m =
[[ 615  322 -765  398  481  -28 -549 -259  391  -90  297 -362  -86 -301
   530]
 [ -22  303  313  103   64  419  368  208   99  227  271  578  432  431
   -85]]
m[0, 0] -> 615
m[:, 3] -> [398, 103]
m[0, 2] -> -765
m[0] -> [615, 322, -765, 398, 481, -28, -549, -259, 391, -90, 297, -362, -86, -301, 530]
m[0, 10] -> 297
m[0, 5] -> -28
m[0, 13] -> -301
m[:, 5] -> [-28, 419]
m[1, 2] -> 313
m[1, 5] -> 419

A =
[[145 142 201 122 112 197 134 186 160 152 205 195]
 [139 130 222 113  98 191 119 170 175 144 216 165]
 [162 142 202 129 116 194 130 173 159 142 214 190]
 [145 149 201 131 105 197 121 157 166 117 204 164]
 [140 144 202 125 112 193 129 178 166 165 209 191]
 [194  85 194 105 133 110 218 220 243 196 170 227]
 [140 155 183 127 126 190 147 167 152 164 208 192]
 [120 150 223 118 111 186 139 165 166 197 214 196]
 [133 145 207 128 103 189 118 163 174 135 213 159]
 [213 114 144 110 183 100 192 218 183 134 176 207]
 [173 199 141 208 149 195  83 115 112  50 175 110]
 [252 205  89 239 227 133  84 111 108  29 128  95]
 [127 138 226 124  82 211 100 164 171 130 219 163]
 [128 136 220 113  95 187 118 170 177 145 216 164]
 [155 145 205 129 121 190 114 181 153 126 220 175]
 [159 160 199 128 124 193 112 182 155 129 213 177]]
Rows and columns are counted from 0.
(0, 0) => 145
(8, 6) => 118
(14, 11) => 175
(11, 5) => 133
(2, 3) => 129
(12, 6) => 100
(15, 9) => 129
(3, 4) => 105
(8, 4) => 103
(12, 3) => 124
(3, 8) => 166
(4, 0) => 140
(5, 8) => 243
(5, 2) => 194
(8, 7) => 163
(14, 6) => 114
(0, 2) => 201
(11, 2) => 89
(11, 11) => 95
(10, 6) => 83
(12, 4) => 82
(0, 6) => 134
(9, 2) => 144
(7, 7) => 165
(5, 1) => 85
(14, 1) => 145
(15, 11) => 177
(3, 1) => 149
(14, 10) => 220
(1, 3) => 113
(7, 10) => 214
(2, 8) => 159
(6, 3) => 127
(1, 1) => 130
(13, 7) => 170
(2, 5) => 194
(1, 6) => 119
(9, 3) => 110
(3, 10) => 204

M =
[[164  71 154  22  38  23 128]
 [165  70 147  28  52  56  71]
 [ 82 107 172  81 135  59 179]
 [ 61  68 101 195 158 151 136]]
Rows and columns are counted from 0.
row 0 col 0	164
row 1 col 6	71
row 0 col 5	23
row 0 col 3	22
row 3 col 1	68
row 3 col 5	151
row 3 col 3	195
row 2 col 4	135
row 0 col 6	128
row 1 col 2	147
row 1 col 5	56

a = array([-0.179, -0.076,  0.137,  0.187,  0.065])
a[0] -> -0.179
a[4] -> 0.065
a[1] -> -0.076
a[3] -> 0.187

x = [ 1.37  0.84 -1.17 -0.19 -0.25 -2.05  0.20  0.05 -1.84  0.82 -0.76]
x[0]	1.37
x[4]	-0.25
x[9]	0.82
x[-4]	0.05
x[10]	-0.76
x[8]	-1.84

grid = ((4, 4, 4, 4, 4, 4), (3, 4, 5, 2, 4, 3), (4, 3, 5, 2, 2, 2), (3, 5, 3, 2, 4, 4), (5, 2, 5, 6, 3, 3), (4, 4, 4, 4, 4, 4), (5, 3, 4, 6, 4, 5), (5, 2, 5, 7, 4, 4), (5, 3, 5, 4, 3, 2), (2, 5, 4, 2, 4, 3))
Indices start at 0.
row 0 col 0: 4
row 4 col 1: 2
row 2 col 4: 2
row 6 col 1: 3
row 1 col 4: 4
row 5 col 1: 4
row 1 col 0: 3
row 5 col 4: 4
row 9 col 4: 4
row 2 col 1: 3
row 6 col 4: 4
row 3 col 5: 4
row 1 col 2: 5
row 2 col 2: 5
row 5 col 3: 4
row 9 col 0: 2
row 9 col 5: 3
row 2 col 3: 2
row 4 col 2: 5
row 4 col 3: 6
row 7 col 4: 4
row 2 col 5: 2
row 1 col 1: 4
row 9 col 3: 2
row 8 col 1: 3
